These are the activations of a small neural network, seen along a few directions. Each row is one input.
Each table varies a few parts of the input and shows all the possible inputs, shuffled.
A made-up example of a description, with smaller parts first: one of 4 places along a line, together with either a single point or one of 11 places around a ring or (one of 2 separate values, together with one of 8 places around a ring).
Shared parts are said once, and a part with two or three values counts as separate values.
In the rows, 128 means zero.

Rows:
R1: [227 160 122 140 134 130 161 153 104 156 110 153 105 112 105  99]
R2: [110 198  96 139  71 131 115 163 147 179 123 172  93 118 132 150]
R3: [109  74 151 117 127 135 136 130 124 131  91 109 167 101  84  95]
R4: [125 110 108 149 143 155 194 157 147 182  91 174 102 103 182 154]
R5: [124  80 150 116 128 134 133 130 113 128  96 104 162 103  74  89]
R6: [149  33 159 120 205 137 183 114  96  77  90  92 152 119 117  80]
R7: [ 48 140 129 105  65 125  80 139 142 137 115 120 154 113  78 127]
R8: [252 111 129 144 213 134 209 137  88 104 102 139  96 127 145  92]
R9: [195 142 113 141 140 136 170 153 118 171 104 161 102 107 130 114]
R10: [116 170 141  98  61 114  64 145 111 113 129 106 158 120  26 100]
R11: [134 206  99 133  71 123 107 169 139 174 128 168  99 117 112 140]
R12: [219  93 124 148 218 142 217 137 100 119  96 146  92 125 170 106]
R13: [139 205 107 142 104 102  67  99 148 133 208 138 103 174 175 172]
R14: [ 84   5 154 125 206 154 207 121 128  89  78 105 151 113 164 124]
R15: [185 226 116 141 103  97  58 101 122 117 214 126 103 179 139 153]
R16: [180 134 113 144 139 137 174 155 130 174 100 166 105 103 139 121]
R17: [153 126 112 148 143 146 183 148 138 179  94 171 100 106 160 132]
R18: [ 85  64 146 121 131 142 147 125 134 136  87 114 160 100 103 109]
R19: [ 76 147 143 112  97 101  34  76 142  89 199  86 162 167 124 149]
R20: [151  64 118 148 219 157 240 143 133 129  84 161  94 118 215 148]
R21: [111  18 156 126 206 146 197 113 119  84  82 102 148 115 143 103]
R22: [ 58  49 143 120 133 150 157 133 143 140  83 117 163  98 126 130]
R23: [ 83 155 137 103  63 121  67 143 121 128 122 111 156 119  51 110]
R24: [114 196 104 146 105 112  78  95 156 138 203 141  96 174 195 182]
R25: [ 21 124 126 108  64 133  88 147 150 143 110 121 155 113 101 147]
R26: [205  84 123 152 216 145 222 139 114 120  92 150  93 120 178 115]
R27: [ 89 154 144 114  96 103  31  76 129  87 202  81 158 170 114 143]
R28: [179  78 122 151 219 151 230 134 122 125  86 157  91 121 196 126]
R29: [135  24 158 124 203 139 188 116 110  79  87  96 153 114 125  90]
R30: [ 53 140 138 113  98 108  45  71 151  94 195  90 157 166 143 158]
R31: [ 87 183  99 141 104 116  89 102 166 143 200 146 101 172 219 200]
R32: [153 212 107 139 106 100  64  99 135 131 212 134 101 177 166 165]
R33: [ 27 125 135 111  97 114  55  79 160 100 192  92 159 165 167 177]
R34: [179 226 109 130  68 119  97 169 116 156 138 155  98 124  78 123]
R35: [158  99 156 112 122 127 126 131 101 113 103  98 165 107  49  77]
R36: [182  51 161 115 200 128 177 115  86  63  98  87 155 120  92  68]
R37: [121 170 150 112  94  97  27  78 117  73 205  76 160 173  89 131]
R38: [ 71 147 134 103  63 120  71 145 133 130 119 115 158 113  58 117]
R39: [148 212 101 134  70 124 102 168 127 171 132 162  95 121 103 134]
R40: [ 83 184  90 135  73 135 126 171 157 186 119 177  98 116 156 169]
Changing only one part turns R34 into R1. The same change can be made to R39. Which row results?
> R9
What is each input in this table made of?
> one of 2 separate values, together with one of 4 places along a line, together with one of 5 places along a line
Change only the choice among 2 separate values in R37. List by row number the other rows that result.
> R15
Change only the choice among 2 separate values in R7. List by row number the other rows that result.
> R2

Rows:
R41: [142 136 116 148 150 133 146 117 139 139 124 149 101 132 168 140]
R42: [156 141 122 144 140 128 148 127 132 134 152 143 105 154 167 145]
R43: [161 154 111 141 155 127 120 121 129 120 146 140 101 136 166 157]
R44: [151 131 115 146 139 138 158 166 120 136  91 148 108 100 129 127]
R45: [ 95  99 142 125 132 120 127  99 130 110 141 105 145 140 125 115]
R46: [108 115 137 120 141 123  92 108 124  89 154  95 144 131 129 140]
R47: [ 97  90 136 117 137 122 121 118 128 116 127 108 152 124 125 124]
R48: [103  96 140 117 131 136 128 146 122 106  99 111 139 109  90 111]
R49: [158 137 122 128 135 132 173 137 131 140 116 151 113 126 145 125]
R50: [155 131 117 140 143 143 154 150 112 150 100 144 117 107 141 135]
R51: [104  96 142 112 129 133 135 123 129 108 120 109 152 118 105 125]
R52: [ 86 189 127 105  39 107  45 118 143 137 178 111 139 152  92 132]
R53: [123 234 100 132  56 109  74 139 142 170 179 161 100 154 120 153]
R54: [127  95 149 117 131 132 127 124 125 124 102 115 153 113  84  98]
R55: [175 128 124 142 138 138 155 143 124 153  97 152 119 104 123 109]
R56: [106 106 151 121 128 123 117 104 130 103 149 104 150 153 133 123]
R57: [109  97 144 114 130 130 134 127 110 120 112 107 152 123  97 111]
R58: [148 129 110 136 149 129 150 135 134 148 117 152 113 126 166 135]
What is each input in this table made of?
> one of 2 separate values, together with either a single point or one of 8 places along a line
Changing only the choice among 2 separate values turns R50 into R57. The same change can be made to R41. Which row results?
> R45
Change only the choice among 2 separate values in R47. List by row number the other rows that result.
> R58
Change only the choice among 2 separate values in R44. List by row number the other rows that result.
> R48

Rows:
R59: [150 245  97 132  44 113  69 161 131 177 158 162  97 133  99 144]
R60: [ 65 132 123 129 115 118  86  87 161 127 181 119 136 158 185 175]
R61: [ 79 170 140 104  37 114  40 138 126 126 139 102 163 121  35 111]
R62: [ 47 183 109 120  41 126  69 148 160 171 136 147 129 121 109 161]
R63: [160  30 159 117 182 148 202 143  99 112  54 108 161  85  82  70]
R64: [228 107 118 151 187 147 228 160 109 159  73 169  92  97 144  99]
R65: [124  68 157 112 170 127 138 110 105  68 115  86 157 131 100  97]
R66: [ 92  83 125 132 168 142 169 126 139 112 112 131 120 131 183 148]
R67: [169 199 111 142 121 105  83  97 134 131 201 137 102 171 169 158]
R68: [128  45 128 138 184 160 228 154 131 155  52 152 122  86 156 114]
R69: [199 151 114 146 172 128 168 135 115 117 134 150  85 144 168 132]
R70: [ 98 120 155 111 113 108  56  75 126  82 182  74 171 158 106 126]
Changing only one part turns R67 into R64. The same change can be made to R60. Which row results?
> R68
What is each input in this table made of?
> one of 3 separate values, together with one of 4 places along a line
Change only the place on the line of 4 in R65. List by row number the other rows that result.
> R61, R63, R70
